Each row below is a small network's average activation on inputs in which a field has the value named, seen along a few directions.
Related values have similar rows: they may be neighbours, one step apart, or belong to one group.
In the rows, zero is written as 500.
Random noise pushes rows far along 4 fixed directions. That doesn't count. These rows show it; they differ only by the noise:
454, 558, 384, 566, 556, 530, 450, 446, 547, 423, 499, 531, 510, 483, 418, 563, 602, 598
568, 423, 626, 465, 445, 596, 538, 432, 510, 449, 668, 493, 541, 640, 577, 673, 518, 199
380, 684, 274, 437, 466, 451, 509, 473, 418, 381, 393, 425, 528, 439, 322, 494, 504, 704
483, 561, 476, 628, 696, 426, 433, 525, 449, 412, 581, 494, 455, 645, 600, 466, 640, 520
512, 484, 538, 786, 779, 526, 654, 497, 666, 587, 474, 515, 539, 507, 531, 606, 509, 333
511, 530, 562, 447, 478, 496, 638, 490, 422, 458, 559, 394, 552, 618, 541, 594, 422, 250


Values of ZIVU:
godug: 355, 620, 386, 512, 505, 427, 650, 540, 501, 659, 261, 450, 582, 287, 321, 340, 348, 694
lak: 549, 425, 551, 339, 189, 615, 716, 386, 517, 474, 518, 362, 602, 456, 410, 703, 306, 228
tona: 472, 523, 618, 713, 643, 511, 779, 515, 602, 691, 364, 495, 554, 380, 428, 417, 324, 391
lek: 510, 541, 596, 474, 664, 196, 502, 710, 152, 568, 499, 299, 401, 774, 850, 236, 424, 488
vuz: 511, 539, 496, 594, 784, 247, 482, 662, 435, 468, 522, 437, 435, 692, 671, 396, 541, 447
rom: 385, 544, 484, 445, 324, 584, 441, 356, 551, 469, 443, 506, 537, 374, 320, 569, 477, 626
bisu: 465, 613, 426, 682, 724, 393, 510, 563, 462, 442, 430, 410, 507, 532, 480, 460, 524, 573
dedez: 587, 481, 649, 479, 340, 665, 371, 409, 463, 493, 613, 631, 463, 487, 572, 435, 509, 391
bim: 481, 527, 394, 361, 400, 377, 668, 556, 374, 458, 449, 358, 496, 538, 491, 497, 391, 565
tigi: 549, 377, 585, 518, 508, 648, 207, 431, 587, 542, 567, 747, 393, 430, 585, 409, 713, 603
dal: 360, 657, 302, 245, 294, 460, 539, 495, 450, 509, 305, 368, 622, 297, 116, 541, 417, 697
luga: 485, 458, 641, 294, 397, 386, 476, 564, 296, 519, 615, 352, 501, 680, 646, 458, 472, 345
pegev: 520, 403, 487, 726, 780, 441, 598, 586, 726, 672, 385, 511, 559, 399, 415, 595, 503, 408
fimu: 644, 406, 564, 597, 700, 530, 325, 588, 540, 601, 537, 697, 385, 532, 704, 380, 639, 599
femo: 677, 208, 607, 546, 424, 707, 425, 428, 766, 535, 680, 706, 454, 501, 631, 673, 602, 385
popo: 559, 540, 572, 567, 517, 608, 701, 544, 548, 554, 404, 539, 501, 415, 507, 416, 334, 402
gemif: 453, 471, 429, 401, 486, 360, 401, 566, 459, 494, 501, 476, 474, 548, 507, 467, 517, 604
lagu: 515, 414, 535, 468, 280, 688, 655, 364, 663, 543, 495, 550, 551, 354, 429, 658, 367, 386
mifu: 408, 637, 435, 228, 242, 475, 280, 422, 290, 283, 605, 420, 509, 565, 358, 491, 562, 646
nerol: 564, 526, 479, 573, 612, 419, 529, 646, 451, 494, 418, 536, 411, 485, 671, 340, 465, 616
Each value of ZIVU is a pair of two hidden parts, and every pair occurs once (5 first parts, 4 second parts).
- tona and dedez share the first part; tona and lagu share the second. Which value has the first part of lagu and the second part of dedez? => popo
- gemif and pegev share the first part; gemif and luga share the second. Which value has the first part of luga and the second part of pegev? => dal
- bisu and lak share the first part; bisu and mifu share the second. Which value has the first part of mifu and the second part of lak? => rom
- femo and nerol share the first part; femo and lek share the second. Which value has the first part of lek and the second part of nerol? => fimu

Values of SES:
sov: 571, 445, 467, 318, 287, 615, 194, 391, 455, 211, 744, 623, 454, 607, 530, 601, 679, 560
lila: 528, 560, 682, 303, 385, 385, 581, 597, 171, 576, 552, 311, 468, 692, 685, 294, 398, 361
gov: 565, 359, 580, 610, 421, 755, 567, 341, 740, 573, 479, 731, 496, 322, 484, 619, 480, 471
goren: 472, 517, 267, 152, 134, 593, 605, 461, 423, 436, 367, 464, 589, 337, 264, 619, 305, 553
ponu: 502, 549, 573, 421, 372, 601, 420, 428, 480, 465, 535, 564, 492, 473, 482, 472, 500, 450
pasog: 452, 435, 361, 505, 414, 550, 423, 386, 682, 392, 516, 557, 549, 426, 366, 643, 582, 625
kel: 483, 358, 482, 602, 559, 558, 388, 427, 760, 517, 569, 554, 558, 469, 409, 675, 665, 583
lod: 499, 514, 501, 567, 540, 552, 499, 482, 653, 665, 345, 582, 547, 322, 370, 509, 508, 545
rukaz: 459, 450, 570, 571, 543, 475, 457, 469, 570, 488, 588, 484, 540, 568, 455, 564, 609, 453
ziba: 486, 544, 494, 605, 783, 306, 601, 709, 413, 623, 388, 425, 503, 554, 599, 352, 432, 533
nuvi: 451, 594, 428, 473, 399, 475, 597, 416, 465, 399, 482, 388, 533, 479, 386, 563, 436, 505
zezag: 595, 389, 521, 487, 490, 496, 339, 614, 377, 439, 626, 547, 368, 664, 751, 375, 610, 604
rel: 553, 356, 555, 608, 571, 499, 669, 557, 595, 756, 426, 499, 483, 394, 566, 480, 360, 377
voz: 450, 543, 515, 549, 494, 514, 375, 433, 459, 370, 635, 525, 470, 570, 474, 513, 607, 505
zat: 602, 463, 817, 498, 508, 510, 526, 529, 420, 448, 744, 473, 497, 777, 725, 518, 508, 28
seg: 542, 446, 353, 465, 480, 544, 342, 468, 602, 403, 553, 608, 491, 490, 479, 612, 647, 634
lumid: 485, 499, 553, 677, 551, 630, 621, 417, 621, 635, 393, 599, 476, 351, 479, 452, 432, 516
moman: 510, 408, 585, 435, 465, 541, 379, 422, 526, 524, 592, 542, 508, 495, 492, 602, 580, 371
kem: 585, 452, 665, 441, 603, 393, 559, 602, 427, 586, 585, 354, 505, 713, 636, 570, 431, 218
nin: 522, 566, 417, 442, 455, 573, 407, 504, 449, 368, 508, 566, 485, 458, 506, 462, 567, 661
Each value of SES is a pair of two hidden parts, and every pair occurs once (5 first parts, 4 second parts).
- zat and voz share the first part; zat and sov share the second. Which value has the first part of sov and the second part of voz? => nuvi
- goren and zezag share the first part; goren and ponu share the second. Which value has the first part of ponu and the second part of zezag? => lumid
- moman and lod share the first part; moman and kem share the second. Which value has the first part of kem and the second part of lod? => ziba
